A small network was trained on made-up records. Each row is its average activation on records with the value named, seen along a few directions.
Related values have similar rows: they may be neighbours, one step apart, or belong to one group.
In the rows, 500 means zero.
Random noise pushes rows far along 2 fixed directions. That doesn't count. These rows show it; they differ only by the noise:
[501 525 512 382 370 570 459 603 505 434 413 480 321 515 683]
[463 508 406 320 299 623 440 510 658 509 460 464 349 386 528]
[482 649 542 556 554 740 546 675 370 424 419 618 548 493 480]
[446 609 425 460 447 764 510 565 555 504 468 577 536 362 355]


MUKO, 16 values:
riz: [477 422 540 464 556 538 578 533 438 515 397 526 606 434 796]
suvek: [564 384 674 778 656 327 371 592 144 402 566 431 365 771 655]
rebuv: [565 466 666 678 464 357 472 524 470 564 380 543 525 526 316]
ved: [522 548 602 299 291 311 455 435 588 430 517 338 432 440 498]
vod: [530 318 267 443 404 525 405 261 730 686 681 402 536 506 227]
bepeb: [504 736 446 594 555 422 676 534 590 472 563 689 700 355 123]
lok: [668 561 589 479 485 532 577 635 469 354 427 494 423 582 578]
lag: [471 467 413 442 584 379 508 545 384 588 502 447 528 627 841]
dako: [483 500 472 395 811 502 504 415 511 630 500 497 362 563 597]
komu: [577 472 595 701 656 549 608 555 210 543 472 582 699 558 168]
lar: [476 544 557 529 505 393 449 308 489 445 576 583 289 472 803]
zaves: [386 568 427 361 417 674 503 473 667 515 645 621 585 310 242]
fuge: [551 491 501 472 323 262 519 572 667 534 518 448 560 411 405]
filug: [452 377 441 670 577 577 587 512 416 542 504 416 678 622 449]
nizuf: [441 456 409 421 500 592 392 322 773 402 557 531 575 334 410]
lukan: [438 431 531 604 598 402 465 454 323 502 435 351 436 735 805]
MUKO is arranged as a ring.
Which values are neighbours of lukan? Give them in the order they are listed.
Answer: lag, filug
Which values are neighbours of lok? Give them in the order they are listed.
Answer: ved, zaves
Which values are neighbours of komu? Give them in the order they are listed.
Answer: suvek, rebuv
How many steps from neighbour to neighbour lead from nizuf to vod, at the fewest?
Answer: 7
